These are the activations of a small network on made-up records, seen along a few directions, one row for each record.
Here are examples, each followed by its value of one field, Kamuv.
Records without Kamuv are marked absent.
The largest differences between rows may come from other fields.
[-0.42 -0.35 -1.29  0.49 -0.82 -0.41  2.35 -0.43 -0.18  0.70 -0.52 -1.88
  0.93  1.87  1.37 -0.24 -0.86  1.12 -2.15  2.88]
f3
[ 0.64  0.83  0.36 -1.34  0.88 -0.75  0.48 -2.10  0.50  1.16 -0.59 -0.71
 -0.89  0.64 -2.29 -1.20  0.68 -2.73  1.17  0.67]
absent
[ 2.47  1.93 -0.10  0.22  0.13 -1.86  1.33 -0.29  0.74  3.49  0.42 -1.41
 -0.17  2.37 -1.41 -3.88 -2.29  1.33  0.66 -0.37]
f2
[ 1.74  2.67  0.71  1.21  3.11  0.11  2.25 -0.67 -0.19  3.62  0.54 -2.82
 -0.29 -0.89 -1.77 -2.32  2.08 -0.41  2.35  0.84]
f5
[-0.36 -0.15 -1.28  0.40 -1.47 -0.47  0.67  0.77 -0.28 -1.58  0.34 -1.24
  0.55  0.53  0.75 -0.26 -0.26  1.97 -3.12  2.01]
f1
[-1.60 -6.44 -2.84  0.26  0.21  2.33 -4.08  2.93 -0.39 -7.41 -0.83  3.21
  0.51 -1.37  5.87  5.56 -1.06  2.38 -2.11 -3.36]
f3
[-0.78 -1.73 -2.06  0.65  0.39  2.43 -2.43  1.83 -1.37 -4.66 -0.39  2.53
  2.10 -2.39  3.47  3.47 -1.38  0.42 -0.35 -1.73]
f4
[-0.14 -2.98  0.96  0.36  0.18  0.37 -1.67  2.39 -1.13 -4.77 -1.45  1.78
  2.25 -0.90  0.68  0.25  0.74  1.25 -0.58 -0.31]
f6
[-1.40 -0.76 -1.29 -0.20  1.46  0.34 -1.86  1.01 -1.38 -6.01 -0.98  3.74
 -0.49  0.45  1.14  2.34 -1.47  0.97  0.55  0.06]
f4
[-1.93 -1.83 -2.05 -0.41 -0.22  0.03 -2.38  1.65 -0.45 -7.03 -0.88  2.60
 -0.55  0.31  0.90  2.29 -0.74  2.27 -1.33 -2.40]
f1
[-1.14  0.80  0.97  1.08  0.41 -2.35  2.34 -1.25  0.79  3.22 -0.62  1.88
 -2.20  0.60 -2.15 -2.32  0.85 -0.67 -0.23  0.24]
f7
[ 0.27  1.35  2.42  2.11 -0.18  1.11  2.62 -0.10 -0.73  4.64  0.90 -0.55
 -1.30  1.84 -2.08 -3.02  2.98 -0.83  0.11  0.63]
f7
[-1.13 -0.24  0.24  0.36  0.52 -0.11 -0.76  2.75 -0.01 -3.37 -2.69  1.03
  3.08 -0.63  1.03 -0.22 -0.51  0.42 -0.71 -0.21]
f6
[ 1.74 -0.91 -0.56 -0.21 -0.01 -1.16  0.87  1.34  1.47  2.34  0.37 -1.59
 -0.74  0.55 -0.84  0.95 -1.31  3.19  1.73  0.57]
f2
[ 0.21  0.29 -0.03 -0.08 -0.12  1.33  1.25  0.61  0.61  0.83 -0.18  1.06
  3.68 -1.74  1.22 -0.11  0.33 -0.35  0.73 -0.51]
f5
[ 0.25  0.58  0.94 -0.22 -1.71  1.51 -1.14 -0.87  0.17 -2.31  1.59  0.78
 -0.05 -1.16  2.13  2.46 -1.55 -1.87 -0.48 -0.55]
absent

Which value of Kamuv does each new row have?
[ 2.32  1.51  0.79  1.15  3.72 -1.60  1.68  0.19  0.27  1.79 -0.23 -1.30
  0.46 -0.43 -0.97 -2.15  1.20 -1.02  1.18  0.76]
f5
[-3.13 -4.32 -1.89  0.71 -0.17  0.98 -4.27  3.43 -0.89 -7.50  0.01  1.72
  0.37 -0.87  2.89  4.87 -0.27  4.11 -2.71 -1.80]
f1
[-0.14  1.02 -0.25 -0.38 -0.69 -0.32 -0.25  0.28 -0.11  2.17 -0.75 -1.78
  0.13 -0.07 -0.48  2.41 -0.83 -0.87 -1.13 -0.18]
absent
[-0.29 -1.68 -0.53  2.05  0.99  0.94 -2.95  1.37 -3.13 -6.75 -0.22  1.18
  0.47 -1.19  1.62  2.10 -1.40  0.86  0.04 -0.36]
f4
[ 0.33  2.09 -0.05 -0.95  2.23 -0.43  1.68 -0.70  0.10  1.36  0.17 -0.05
 -1.32  0.57 -0.99 -1.70  2.63 -0.46  2.80  1.43]
f5
[-0.75  0.77  0.45  1.32 -0.10  0.98  2.32  0.22  1.51  3.87  0.19  0.36
  0.66 -0.82  0.39 -2.20  0.36 -1.48  0.27 -0.63]
f7
[-1.00  1.11  1.61  0.27 -0.08 -1.27  0.58 -0.68  0.37  3.32  0.06 -1.25
  0.49  0.76 -1.99  0.08 -0.24 -3.00 -1.05 -1.08]
absent
[ 0.59  2.11  2.25  1.57 -0.90  0.45  3.77 -1.52 -0.93  6.24  1.17 -2.12
 -2.08  1.39 -2.40 -5.28  2.55 -1.35  0.69  2.74]
f7
[ 0.18  2.39  2.50  2.34  0.03  0.96  3.31 -0.61 -0.38  4.19  0.39 -1.67
 -2.04  0.69 -1.71 -3.73  1.71 -1.35  0.66  1.26]
f7
[ 0.85  0.06  0.53  0.28  1.65 -0.37  0.63  1.94 -0.12 -2.31 -2.49 -0.28
  2.02 -1.43 -0.24 -1.08 -0.06 -0.39 -0.43 -0.41]
f6
[ 0.82  2.29  0.01  0.11  2.02 -2.33  1.05 -0.26  0.39  1.03  0.17  1.70
 -0.95  1.17 -1.19 -1.72  1.73 -0.80  1.06  1.32]
f5
[ 1.96 -1.31 -0.49  0.17  0.55 -1.46  0.19  0.75  1.10  0.66  0.86 -0.87
  0.27  1.24 -1.22  0.10 -1.57  2.88  0.13 -0.64]
f2
[ 0.56  3.04  1.58 -0.51 -0.44  1.04 -1.11 -0.35 -1.24 -0.88  0.85 -1.38
 -0.68  0.62  0.19  0.43 -0.19 -1.67 -0.16 -0.31]
absent
[ 0.73 -2.25 -0.20  0.50 -1.59 -0.64 -0.57 -0.65 -1.89 -4.40 -0.28 -0.75
  0.92 -0.21  1.55 -0.45 -0.50  1.98 -1.97 -0.50]
f1
[ 1.00  0.64 -0.34  0.07  2.62 -0.02  1.23 -0.30  1.45  1.80  1.35 -0.32
  1.13 -2.85  1.02 -0.81  0.26 -0.40  1.82  0.05]
f5
[ 0.17  2.81  2.11  0.97 -0.65 -0.53  3.41 -1.53 -0.54  6.00  1.80 -2.24
 -1.31  1.92 -1.90 -5.70  2.66 -1.50  1.10  2.91]
f7
